A = (839, 373, 362, 826, 670, 314, 566, 506, 886, 682, 8, 883, 465, 14)
Read off the fourth entry.
Answer: 826
The third entry from the right -> 883
Read off the 1st entry.
Answer: 839
Read off the second entry from the left.
Answer: 373
Read off the entry just left of the smallest entry.
Answer: 682
Read off the 2nd entry from the right.
Answer: 465

a =
array([[-13, -47, -30, -39, -42,   1, -40,  24,   6, -36,  -5,  31, -24,
         18, -35],
       [-14,  10,  -1,  17,  22, -20,  17, -32, -20,  16, -20, -48,   5,
        -16,  16],
       [-35,  -3, -24,   3,  33, -50,   2, -32, -49,   2,  15, -14,  -1,
         -6,   4],
       [-19, -10, -15,  -2,   7, -22,  -3, -17, -20,  -2,  -7, -17,  -4,
         -4,  -1]])
The entry just left of -30: -47
The largest entry -> 33
The entry just right of -50 is 2
The entry just left of 31 -> -5
Give the entry just right of -49.
A: 2
The entry just left of -22 -> 7
Give the smallest entry.
A: -50
Give the entry just right of -47.
A: -30
Give the entry just right of -5.
A: 31
Give the entry just right of -7.
A: -17
The entry just left of -48: -20

arr =
array([[ 16,  31,  -1,  66,  70,  31,  22, -28,  48, -47, -76,  54],
       [ 33,  59,  64,  -3,  37,  53, -14,  56, -58,  35, -40,  39],
       [-33, -53, -64,  24, -32, -16,  15, -61,  54, -41,  34, -42],
       [ 36,  50, -43,  72,  26,  45,  43, -53,  63, -68, -70,   1],
       [ 44,  75,  24,  57,  76,  52,  40,  -4,  38, -45, -68,  52],
       [-46,  29,  18,  36,  74, -32, -71,  52, -27,  37, -75,  72],
       [-11,  -8,  62, -52,  -3, -27, -38,  66, -67,  75,  51,   3],
       [ 64,  67,  62, -54, -23,  69,  38,  43, -50,  28, -12, -39],
       [-21, -26,  49, -66, -38, -37,  -8,  44, -73,  52,  61, -33],
       [-35, -59, -69,  17, -50, -48,  -8, -47,  40, -30,  66, -23],
       [-56, -56, -68,  10, -31, -30,   4, -47,  56, -38,  37, -35],
       [-71, -45, -20,  63,  69, -67, -63, -13,  25, -21,  -8,  73],
       [-75, -71, -15,  57,  64, -71, -57,  12,  -7,  24,  19,  64],
       [ 49,  72,  49,  15,  39,  68,   1,  57, -41,  19, -60,  23],
       [ 51,  73, -41,  25, -17,  74,  57, -33,  22, -47, -35, -37],
       [-52, -47,  33,   1,  38, -64, -60,  55, -53,  51,  39,  61]])
Rows and columns are numbered from 0.
Read off the entry in row 2 and column 0.
A: -33
Read off the largest entry.
A: 76
The bottom-left entry -> -52
The bottom-right entry: 61
The entry at row 0, column 2 -> -1
The entry in row 1 and column 2 -> 64
Read off the bottom entry of the column that holds the largest entry.
A: 38
The entry in row 0 and column 1: 31
Read off the entry in row 1 and column 0.
A: 33
Read off the entry in row 2 and column 2.
A: -64
The entry directly below the largest entry: 74
The bottom entry of the column that holds the smallest entry is 39
The entry directly below -76 is -40
Read off the entry just left of the smallest entry.
A: -47
The entry just right of the smallest entry: 54
Read off the entry directly above -70.
A: 34
Read off the entry in the top-left corner.
A: 16
Read off the entry directly above the largest entry.
A: 26
The entry directly below -39: -33
Read off the entry directly above -42.
A: 39
Read off the entry just right of the largest entry.
A: 52
The top entry of the column that holds the smallest entry -> -76

Questions about the grid below. Counting starts at 0.
1) Which number is the entry just left of the largest entry?
2) Which number is the top-left entry?
3) Which number is the entry directly below the smallest entry?
4) Which number is the bottom-right entry?
5) Which number is the entry just left of 20?
6) Which number is the bottom-left entry?
7) Which number is the entry in row 0 and column 2?
8) Which number is the top entry of the column that holds the smallest entry?
-105,-368,-590,570,172
-220,-75,740,20,-918
-135,-359,-504,496,99
-212,-118,550,92,-765
1) -75
2) -105
3) 99
4) -765
5) 740
6) -212
7) -590
8) 172

X =
[[ 26  49  44 -28 -11]
 [ 23  20  69 -22  -8]
 [-39 -19 -38  46  43]
 [-31 -13   4  40  46]
 [ 33  50  24 -34 -24]
 [ 19  36  -8 -29 -25]
 [ 17   3  62 -12  -2]
 [-23 -10 -69  27  13]]
Counting starts at 0.
Report the bottom entry of the column that holds the smallest entry.
A: -69
Report the entry just left of 36.
A: 19
The entry just right of the smallest entry: 27
The entry in row 0 and column 2 is 44
The entry at row 0, column 0: 26
The entry directly below 4 is 24
The entry just left of the smallest entry: -10
The entry just right of the largest entry: -22
Report the entry at row 1, column 0.
A: 23
Report the entry directly below -11.
A: -8
Report the entry in the top-right corner.
A: -11
Report the entry just right of 17.
A: 3
Report the entry just left of -19.
A: -39
Report the entry just left of -22.
A: 69
The entry at row 0, column 1: 49
Report the bottom-left entry.
A: -23
The entry just left of -24 is -34
Report the entry in row 1 and column 1.
A: 20
The entry at row 2, column 1 is -19

Read these off the row that follows.
1) Which number is the maximum?
2) Which number is the entry just right of the largest entry?
3) Which number is the smallest entry?
4) Which number is the entry just right of 0.124?
5) Which number is the entry just left of -0.165?
[ 0.110  0.064  0.096  0.035  0.097  0.129 -0.092  0.030  0.106  0.069
  0.017  0.011 -0.108 -0.165  0.124  0.119]
1) 0.129
2) -0.092
3) -0.165
4) 0.119
5) -0.108

data = [-36 -35  43   1 -44 -45 -56  73   8 -13   0 -33 -44  71  21]
The entry just left of the smallest entry?
Answer: -45
The largest entry?
Answer: 73

x =
array([[ -4,  -3,  70,   5],
       [-34,  21,  30, -55],
       [-47, -14,  39,  48],
       [ 48,  22,   9,  41],
       [-19,  69,  32, -43],
       [ 53,  67,  18,  -9]])
The fourth entry in reading order: 5
Report the entry in the top-left corner.
A: -4
Report the bottom-left entry.
A: 53
Report the 2nd entry on the main diagonal.
A: 21
Report the 3rd-last entry, reading row by row.
A: 67
The second entry in reading order -> -3
Report the 3rd entry on the diagonal from the top-right corner.
A: -14
The entry just left of the smallest entry -> 30
The largest entry in the first row: 70
Report the 2nd smallest entry.
A: -47
Report the entry directly below 30.
A: 39
The bottom entry of the column that holds the smallest entry -> -9
Report the last entry of the smallest entry's row.
A: -55
Report the entry directly below the smallest entry.
A: 48
Report the entry directly above 32.
A: 9
Report the first entry in the row that holds the smallest entry.
A: -34

Questions about the array below. Counting starts at 0.
1) Read off the entry directly above 32.3.
2) Read off the entry at row 2, column 0.
3) Read off the entry at row 1, column 0.
4) Read off the entry just right of 104.4.
5) Read off the entry just left of -222.3.
6) Read off the entry in the top-left corner.
7) Read off the entry directly above -7.1.
8) Read off the maximum.
[[-82.8, -22.9, 180.9, -74.2, 68.3, -32.6, -53.2, 26.8, 94.7, 180.3, -25.8, 104.4, 125.0, 16.5],
 [0.2, 145.2, -41.8, 145.2, 74.5, 150.5, 57.5, -68.1, -120.7, -106.4, 144.2, 3.6, -157.5, -30.7],
 [-20.0, -191.3, -10.3, -206.6, -107.0, -194.4, -105.9, -4.6, 104.2, 94.3, -162.5, -35.3, 120.3, -7.1],
 [-32.6, 81.5, -170.2, -1.9, 29.9, 20.9, -49.6, -185.4, -133.6, -119.9, 89.0, -26.8, -200.4, -66.4],
 [5.9, 116.7, -190.2, -222.3, 88.8, -176.1, -181.2, -220.9, 6.8, 32.3, -7.9, 61.8, -113.2, 50.0]]
1) -119.9
2) -20.0
3) 0.2
4) 125.0
5) -190.2
6) -82.8
7) -30.7
8) 180.9

Read these off the table that follows.
1) Give the first entry, reading row by row.
2) Give the largest entry in the last column.
3) Give the smallest entry in the last row.
4) Give the third entry on the main diagonal.
5) Give the bottom entry of the column that holds the largest entry.
6) Give the entry directly below the largest entry.
7) Give the 2nd entry from the end, reading row by row.
8) Give the first entry of the largest entry's row.
array([[  4, -44, -43, -26,   3,   6],
       [-34,  41,  37, -43, -32, -18],
       [ -1, -35, -44, -41, -29,  -1],
       [ -1,  38,  55,  20,  12, -19],
       [-46,  -1, -16, -43,   2, -27],
       [ -3,  46,  46,  17,  12, -20]])
1) 4
2) 6
3) -20
4) -44
5) 46
6) -16
7) 12
8) -1

grid = [[401, 489, 619, 724, 232, 582, 585, 521, 429, 78, 644], [617, 703, 550, 744, 508, 638, 595, 723, 539, 422, 629], [679, 480, 471, 487, 805, 633, 377, 535, 590, 590, 656], [506, 524, 658, 718, 822, 651, 740, 478, 628, 723, 533]]
Report the entry just right of 429.
78
Report the entry just right of 740.
478
The entry just right of 471 is 487
Report the entry just left of the smallest entry.
429
Report the entry just right of 78.
644
Report the entry just left of the largest entry.
718
The entry just right of 585: 521
Report the entry just left of 539.
723
The entry just right of 508 -> 638
Report the entry just left of 633.
805
The entry just right of 628 -> 723
